These are the activations of a small neural network, seen along a few directions. Each row is one input.
In each table, some parts of the input vary, and every possible input appears once, in random order.
Descriptions start from the smaller parts, as in this example, which fits no table here: ring(8) and (point or line(9) or (values(3) and line(4))).
Shared parts are said once, and a part with two or three values counts as separate values.
In the rows, 128 means zero.

Rows:
R1: [ 96 140 144  55  74 114 139  90 102  98 100 117 220 119 157  61  82  56
 108]
R2: [177  69 218 186 125 160 101  84 145 104 102 147 108 135 158  92 151 145
 107]
R3: [104 176 120  90  93  79 187  41 115 154 154 151  95 116 144 139 136  60
 156]
R4: [100 158  17 127 171 140 124 247 111 161 142 103 139 125  65 184 125 175
 133]
R5: [ 89 144 119  46  69  99 171  88 120 129 136 115 180 122 176  98 102  38
 126]
R6: [ 92 204   5 140 190  97 152 214  93 171 162 113  93 145  61 219 127 165
 155]
R7: [114 120 174  96  71 144 104  80 112  95  90 142 200  94 112  41 105  86
 113]
R8: [177  83 141 196 177 165  71 181 136 110 113 116 110 140 109 144 154 210
 101]
R9: [171  73 193 177 119 146 132  82 163 134 141 145  67 138 177 127 170 129
 125]
R10: [102 149  53 150 168 169  71 251  94 111 100 104 201 121  29 125  97 195
 112]
R11: [172  86 133 186 182 163  83 182 153 120 132 127  88 141 121 162 159 198
 117]
R12: [165 114 122 175 182 119 121 167 161 149 153 115  47 151 130 194 156 204
 141]
R13: [170  77 154 208 170 178  49 184 135  91 107 114 130 138  93 120 145 212
  98]
R14: [103 157  33 128 181 153 104 249 110 141 124 115 159 123  57 167 111 180
 132]
R15: [166 100 198 166 129 117 152  70 171 142 144 146  45 146 179 144 154 141
 148]
R16: [120 126 160  84  79 132 126  77 113 114  97 144 182  95 129  65 115  84
 116]
R17: [108 155  40 138 176 155  92 248  93 131 106 106 182 122  46 149 106 192
 116]
R18: [ 96 183  23 115 181 110 143 235 118 170 144 103 116 135  66 200 109 185
 156]
R19: [172  71 210 177 130 158 112  84 162 114 122 158  86 136 170 111 156 135
 123]
R20: [170  87 117 186 172 150 102 179 154 140 151 115  69 142 129 178 173 193
 118]
R21: [109 156 140  63  84  88 179  63 139 152 136 142 119 107 149 119 120  79
 157]
R22: [ 90 134 157  67  66 126 117  93 101  78  94 116 239 117 140  37  72  58
 104]
R23: [113 130 135  75  73 118 158  75 132 144 134 142 141  99 148 101 135  67
 135]
R24: [ 80 191 105  61  89  61 200  55 104 138 156 124 133 139 172 137 103  31
 147]
R25: [162 120 179 193 139 106 160  47 147 144 162 154  22 155 173 163 170 122
 147]
R26: [115 128 152  75  84 130 138  77 130 124 116 154 160  97 141  84 121  73
 133]
R27: [ 84 170 125  34  80  70 192  76 128 136 138 115 158 130 177 117  87  50
 148]
R28: [170  62 232 199 118 172  79  86 143  85  95 145 127 134 141  69 141 147
 104]
R29: [161 134 104 201 191 107 131 145 137 151 171 125  23 161 125 213 173 184
 140]
R30: [ 91 142 136  46  79 112 151  90 119 108 118 127 199 120 169  81  87  44
 124]
What do these inputs look like to the network?
Answer: line(5) and line(6)
Change only the line(5) part in R11. List by row number the other rows that result.
Answer: R14, R19, R26, R30

Rows:
R31: [121 139 152 107  93 119 148  68 126 137 124 155 124 105 129 103 132  91
 141]
R32: [136 100 177 107  91 142 121  88 140 115 109 140 153 109 148  80 127 103
 120]
R33: [133 139  95 159 154 140 118 160 122 149 134 139  99 118  81 157 149 166
 137]
R34: [ 61 190  43  50 113 109 142 178  84 128 118 104 219 114  87 117  74  92
 129]
R35: [130 123 135 124 126 111 146 111 134 126 145 117 114 149 170 140 130 106
 125]
R36: [144 108 153 156 143 142 101 143 133 108 114 121 133 139 126 118 123 158
 117]
R37: [133 130 123 130 147 112 137 144 140 132 139 112 108 148 146 155 123 145
 133]
R38: [123 122 147  82  94 113 158  90 148 139 135 133 128 119 169 117 126  87
 137]
R39: [136 122  90 133 157 134 127 181 143 149 145 117 103 132 122 171 143 163
 133]
R40: [142 102 164 150 122 140 109 109 127 101 120 125 140 139 149 103 130 121
 108]
R41: [128 140 139 149 124 118 136  89 113 124 134 139 111 134 129 126 136 109
 129]
R42: [130 146 128 156 144 119 128 123 119 130 128 134 105 134 106 141 129 148
 138]
R43: [147 101 119 160 154 164  93 180 136 127 119 127 128 123 102 135 142 176
 117]
What do these inputs look like to the network?
Answer: point or (values(3) and line(4))
Change only the values(3) part in R36. List by row number the other rows that result.
Answer: R37, R42

Rows:
R44: [ 98 173  98 131 145 105 151 115  90 123 141 135 131 149 132 146 114  86
 133]
R45: [112 166  96 100 107 111 149 102 114 161 129 145 115  84  74 132 140 118
 152]
R46: [187  83 120 232 192 169  94 183 140 144 137 132  57 143 111 182 187 216
 111]
R47: [121 118 100 102 124 131 110 154 108  94 130  90 183 145 163 120 113  95
  88]
R48: [120 140 154 114 123  96 164 120 155 142 133 114 109 152 156 137  94 138
 155]
R49: [101 181  98 142 130  88 143  92  73 122 142 117 127 140 105 139 124  99
 124]
R50: [114 135 116  94 116 161 121 144 126 137 105 163 167  87  88 101 122 118
 136]
R51: [153  92 180 164 125 164 105  90 131 110 115 167 122 122 140  94 148 112
 120]
R52: [101 138  91  88 101 127 166 139 142 174 140 136 124 106 122 139 132 107
 154]
R53: [101 129 107 137 117 140 125 149 100 105 126 103 179 152 138 108 103  95
 102]
R54: [125 161 158 114 143  97 152 103 143 133 119 142 105 142 138 137  94 140
 162]
R55: [127 134 175 122 138 128 118 124 140 102  90 140 151 132 125  98  87 151
 141]
R56: [137 124  52 160 185 164  94 240 140 167 141 128  93 105  57 180 155 216
 135]
R57: [157  89 152 122 117 122 141  91 163 133 157 129  87 132 194 147 171 101
 116]
R58: [145 121 162 156 128 136 142  70 137 133 141 169  75 129 154 137 156 105
 139]
R59: [127 104 105  58 102 153 116 163 143 139 121 120 176  92 134 111 134 120
 116]
R60: [108 116 111  93  96 162 132 160 136 148 116 132 170  98 108 100 124 118
 129]
R61: [129 171 158 125 128  80 146  83 127 130 120 122 101 134 112 128 106 153
 155]
R62: [134 139  50 205 205 146  91 227 105 117 154  96 115 166  84 196 142 194
 116]
R63: [107 157  96  89 123 128 155 122 130 165 128 164 120  94 102 140 130 107
 161]
R64: [116 142  85  95 130  93 149 138 111 119 159  97 139 154 174 154 126  84
 111]
R65: [147  74 177 164 105 164 116 106 144 121 126 135 127 130 159  96 149 109
 112]
R66: [140  99 165  85 126 120 115 142 158 102 109  96 160 134 167 112  95 150
 119]
R67: [155 121 121 182 205 133  94 221 151 131 120 103  80 162  86 186 126 245
 139]
R68: [118 144 117 106  98 141 112 125 109 134 106 147 163  77  61  94 131 130
 127]
R69: [131 144 176 133 120 108 108 105 123 100  91 123 148 124  99  90  98 164
 133]
R70: [157 100 179 174 107 144  95  70 113 108 117 152 117 115 113  85 158 125
 112]
R71: [120 126  84  53 108 116 152 143 151 164 146 126 131 101 147 148 144 109
 141]
R72: [ 95 154  93 130 123 103 163 133 102 131 154 107 134 160 150 145 115  84
 126]
R73: [149 128 161 166 112 119 135  49 119 130 142 151  69 122 127 126 167 118
 131]
R74: [105 148 112 138 138 139 113 132  89  96 113 134 177 142 119 109 103  96
 109]
R75: [164  62 171 129 115 154 102 109 154 112 130 121 133 123 182 108 161 109
  98]
R76: [107 157 112 150 121 120 103 111  73  96 115 119 174 134  92 102 112 109
 100]
R77: [138 126 147  78 131  85 152 123 165 130 139 103 115 146 178 147 104 139
 140]
R78: [140 102 159 156 107 133 153  88 151 143 153 141  80 138 172 138 158 101
 131]
R79: [121 113 171 120 118 129 130 139 151 112 103 109 154 141 143  99  86 149
 133]
Changing only one part turns R54 into R44. The same change can be made to R67. Which row results?
Answer: R62
What do these inputs look like to the network?
Answer: values(4) and (point or (values(2) and line(4)))
Change only the values(4) part in R65. List by row number the other rows that result.
Answer: R53, R60, R79
List by row number the other rows that have the values(4) part in common with R78.
Answer: R46, R51, R57, R58, R65, R70, R73, R75
Change only the line(4) part in R59. List by row number the other rows that result.
Answer: R50, R60, R68
